These are the activations of a small neural network, seen along a few directions. Each row is one input.
In each table, some parts of the input vary, and every possible input appears once, in random order.
A made-up example of a description, with smaller parts first: line(4) and (point or ring(11) or (values(2) and ring(8))).
Shared parts are said once, and a part with two or three values counts as separate values.

Rows:
x1: 388	188	-114	248	86	99	-89	-174	163	-83	147	-133	161	25	-127	166	44
x2: -332	50	-14	-180	-24	-90	-124	169	-28	162	-259	110	36	-126	243	-65	-227
x3: 90	44	-255	-56	138	-82	-457	176	270	179	32	-126	99	77	22	59	-232
x4: 364	-15	-245	223	61	44	-202	-110	147	-11	304	-183	105	44	-270	137	-32
x5: 155	-10	-18	241	-179	102	295	-289	-186	-231	175	-11	-12	-164	-158	111	118
x6: 131	137	-191	-49	180	-55	-418	120	220	114	-72	-128	114	88	149	44	-221
x7: -254	165	85	-177	23	-91	-34	167	-13	169	-344	132	33	-106	313	-144	-173
x8: 109	245	-118	-34	166	-32	-344	118	289	112	-128	-77	154	58	171	87	-161
x9: 233	108	77	241	-133	101	378	-291	-172	-222	87	12	-14	-143	-87	32	172
x10: 120	-88	698	-241	313	74	285	-142	245	-314	-183	65	-148	768	-248	-14	944
x11: 134	-211	-151	218	-203	46	180	-225	-201	-160	332	-62	-64	-141	-301	83	42
x12: -243	47	186	-20	-244	-3	331	-52	-277	-49	-168	160	-91	-253	190	-146	5
x13: -526	-551	558	-596	486	7	308	735	345	315	135	220	-377	796	-248	-172	566
x14: -296	-178	16	-36	-278	-25	168	-46	-365	-57	-28	84	-126	-243	95	-109	-110
x15: 176	-118	-90	225	-162	75	218	-283	-254	-228	228	-64	-49	-134	-178	67	56
x16: -344	-150	-155	-201	-51	-140	-243	227	-45	226	-97	60	-17	-103	90	-90	-300
x17: 185	355	-18	-31	210	-33	-254	115	302	119	-212	-52	149	78	242	10	-109
x18: -336	-270	-49	-39	-321	-53	128	10	-317	8	74	87	-142	-251	-32	-93	-123
x19: 466	301	-19	248	128	99	-4	-177	175	-75	60	-107	158	45	-55	89	96
x20: 408	79	-185	231	102	73	-166	-168	94	-78	200	-185	122	54	-146	122	-18
x21: -306	-57	-89	-195	-9	-114	-201	171	-96	162	-202	57	-2	-93	219	-107	-289
x22: -321	-71	90	-21	-293	-2	245	-51	-294	-58	-83	138	-90	-275	119	-67	-49
What do these inputs look like to the network?
Answer: values(2) or (line(4) and ring(5))

Rows:
x23: -404	-286	528	-423	186	-16	415	216	-277	-18	-260	196	-342	357	221	-367	307
x24: 62	-138	-419	11	-33	-126	-521	-3	-71	91	79	-197	62	-104	24	-25	-431
x25: -105	250	-113	111	-140	19	195	177	-80	191	-23	109	38	-420	274	-50	-344
x26: 347	119	-77	134	-63	-3	-279	-461	51	-341	-87	-156	137	93	-142	181	188
x27: 466	362	-7	323	99	173	260	-76	203	-27	207	-51	107	-72	-49	116	95
x28: 503	0	-245	324	151	136	115	-102	30	-36	450	-180	29	3	-236	104	-36
x29: 151	-8	8	142	-278	-11	-41	-526	-233	-391	-117	-49	51	-74	-142	87	192
x30: -274	-103	339	-519	468	-119	-96	470	117	255	-365	94	-172	498	315	-342	87
x31: 361	415	-117	228	183	116	-17	129	301	158	104	-59	186	-72	111	96	-147
x32: 0	-48	399	-413	594	-20	-68	372	247	116	-254	3	-133	699	188	-213	306
x33: 306	-119	-151	333	-66	124	346	-169	-257	-88	418	-75	-58	-165	-241	13	-28
x34: -371	-396	366	-189	-73	35	347	156	170	4	199	202	-181	299	-474	84	568
x35: 251	490	0	128	85	24	-233	-123	322	-18	-240	-46	286	-40	174	169	-28
x36: -36	186	14	220	-219	117	451	-11	-221	29	92	118	-20	-421	135	-50	-123
x37: -17	437	-57	21	-43	-72	-251	-24	186	116	-346	36	245	-232	299	42	-229
x38: -207	323	1	12	-237	-68	-13	-72	-54	21	-357	119	135	-382	337	23	-226
x39: 158	317	197	232	-214	72	274	-392	-54	-260	-177	67	122	-206	12	97	221
x40: -63	-323	-235	112	-310	-32	-29	-250	-465	-178	185	-101	-105	-255	-77	-43	-199
x41: 350	440	109	222	0	78	39	-328	227	-209	-146	-37	210	-40	16	188	214
x42: -737	-369	171	-405	-90	-100	40	468	170	276	-4	261	-165	90	-126	6	86
x43: 0	-165	-217	221	-164	78	306	-34	-390	13	333	-11	-93	-348	-53	-60	-252
x44: -466	-213	395	-522	259	-115	151	406	-130	152	-375	185	-280	337	358	-359	79
x45: 444	-154	-264	219	9	20	-235	-323	-42	-236	299	-275	20	102	-265	127	25
x46: 102	-100	515	-329	512	32	216	168	149	-78	-150	9	-212	719	26	-202	556
x47: -70	-93	-340	112	-87	-18	56	158	-245	174	211	-21	-36	-351	88	-62	-473
x48: 271	239	86	332	-119	165	495	-144	-84	-79	174	54	19	-240	-54	24	105
x49: -286	-206	170	-287	241	-11	-178	432	560	251	116	76	-24	459	-312	160	309
x50: -144	264	125	121	-315	26	235	-258	-191	-147	-254	130	81	-385	201	23	-6
x51: -131	-245	-355	2	-230	-124	-274	-52	-315	-7	65	-108	-46	-260	66	-45	-424
x52: -180	-266	281	-196	149	40	108	226	464	57	227	86	-100	473	-483	181	571
x53: 397	58	-351	230	232	82	-155	105	130	146	342	-188	108	0	-77	83	-278
x54: -95	-228	601	-317	293	27	454	93	-137	-128	-178	122	-298	552	29	-295	548
x55: 88	364	-173	121	56	18	-41	230	164	290	-7	23	147	-268	236	-32	-351
x56: 123	11	-403	121	107	-17	-179	208	-3	275	228	-107	70	-197	47	-44	-482
x57: -215	13	-173	-79	-302	-144	-312	-193	-223	-103	-303	7	65	-260	186	9	-260
x58: -676	-448	298	-302	-174	-3	305	282	25	108	119	274	-222	102	-274	7	323
x59: 244	-279	-172	227	-210	9	2	-389	-331	-287	268	-168	-67	-67	-267	33	30
x60: 338	-91	-370	123	94	-30	-503	-110	62	-45	192	-281	100	97	-103	107	-221
x61: -151	-58	-58	29	-381	-54	-72	-388	-367	-276	-196	15	10	-257	47	10	-39
x62: -25	127	-234	-71	-107	-149	-558	-146	17	-10	-291	-80	173	-108	145	31	-264
x63: -556	-258	113	-400	116	-106	-208	530	426	386	6	170	-61	254	-178	26	87
x64: 245	178	-182	39	22	-54	-545	-249	150	-147	-184	-163	214	88	19	161	-57
What do these inputs look like to the network?
Answer: ring(6) and (values(2) or ring(5))
The inputs of x60 and x59 match in every part but the ring(6) part. If x31 is changed in the same way as x60 into x59, which row does it become?
Answer: x48
The inputs of x44 and x32 match in every part but the ring(6) part. If x47 is changed in the same way as x44 into x32, which row does it become?
Answer: x53
Which other rows does x49 become when the values(2) part takes its other values? List them by row number.
Answer: x32
Which other rows does x54 become when the values(2) part takes its other values? List them by row number.
Answer: x34

Rows:
x65: 133	457	-119	48	10	-15	-345	-22	79	78	-325	-33	229	-167	377	-32	-283
x66: 767	32	-586	673	-168	129	-115	-483	-124	-198	625	-349	194	-321	-421	254	-231
x67: 143	-195	173	-22	60	27	22	-149	133	-173	136	-53	-59	346	-359	69	438
x68: 357	381	-670	354	-148	-9	-487	-177	25	32	75	-209	316	-500	157	230	-644
x69: 24	-122	503	-275	346	43	344	224	311	-11	9	115	-217	626	-208	-83	653
x70: 415	123	-811	421	-113	-30	-564	-119	-29	159	358	-308	269	-482	-46	145	-755
x71: 488	373	108	304	-37	158	116	-401	-14	-292	-58	-73	143	-6	-9	71	247
x72: -227	-107	-55	-275	110	-152	-448	245	232	213	-149	-8	28	187	28	-32	-108
x73: 312	119	209	88	140	66	160	-325	22	-280	-105	-37	44	222	-109	62	372
x74: 159	-140	-645	467	-466	11	-47	-285	-472	-28	447	-144	70	-700	-146	63	-605
x75: 262	499	-295	244	-58	-52	-335	-148	103	59	-181	-143	293	-405	368	78	-476
x76: -601	-295	440	-466	37	-85	417	427	-67	167	-171	296	-334	218	67	-271	271
x77: 102	115	-505	399	-499	32	29	-344	-415	-149	165	-48	114	-717	53	149	-496
x78: -775	-478	554	-519	158	-4	476	549	-15	246	-47	335	-342	371	-66	-233	387
x79: -132	186	51	95	-342	30	182	-194	-375	-108	-228	122	16	-396	263	-115	-132
x80: 38	-332	338	-185	267	81	150	88	181	-139	192	-34	-211	602	-285	26	565
x81: -49	206	-17	-171	184	-111	-303	59	117	95	-381	7	134	66	278	-40	-167
x82: -497	-370	113	-220	-249	-106	94	63	-244	13	-48	144	-186	-62	-78	-123	48
x83: -325	-244	118	-436	314	-97	-312	482	279	242	-93	10	-120	448	95	-74	20
x84: -510	-227	406	-572	512	-50	-47	739	451	436	-143	198	-138	620	27	-141	238
x85: -595	-502	278	-382	-47	-52	225	294	-197	43	7	156	-330	196	-7	-167	175
x86: 707	292	-444	607	-199	152	-38	-541	-66	-322	338	-249	238	-338	-219	336	-121
x87: 614	415	-67	499	-106	116	122	-519	13	-304	81	-182	210	-240	-14	181	51
x88: -332	-39	284	-515	398	-132	-114	618	404	362	-270	154	-127	462	168	-179	121
x89: 1	228	-128	291	-409	-8	187	-316	-343	-122	-88	15	84	-626	256	-3	-326
x90: -317	-62	151	-120	-170	-65	229	-117	-347	-96	-280	159	-82	-173	165	-127	-14
x91: -162	-313	615	-330	471	123	400	353	358	75	133	159	-233	772	-338	-44	769
What do these inputs look like to the network?
Answer: values(3) and line(9)
The inputs of x82 and x67 match in every part but the values(3) part. If x74 is changed in the same way as x82 into x67, which row does it become?
Answer: x66
Which other rows does x71 become when the values(3) part takes its other values? List them by row number.
Answer: x65, x79
Which other rows does x81 become when the line(9) part takes its other values? List them by row number.
Answer: x65, x68, x70, x72, x75, x83, x84, x88
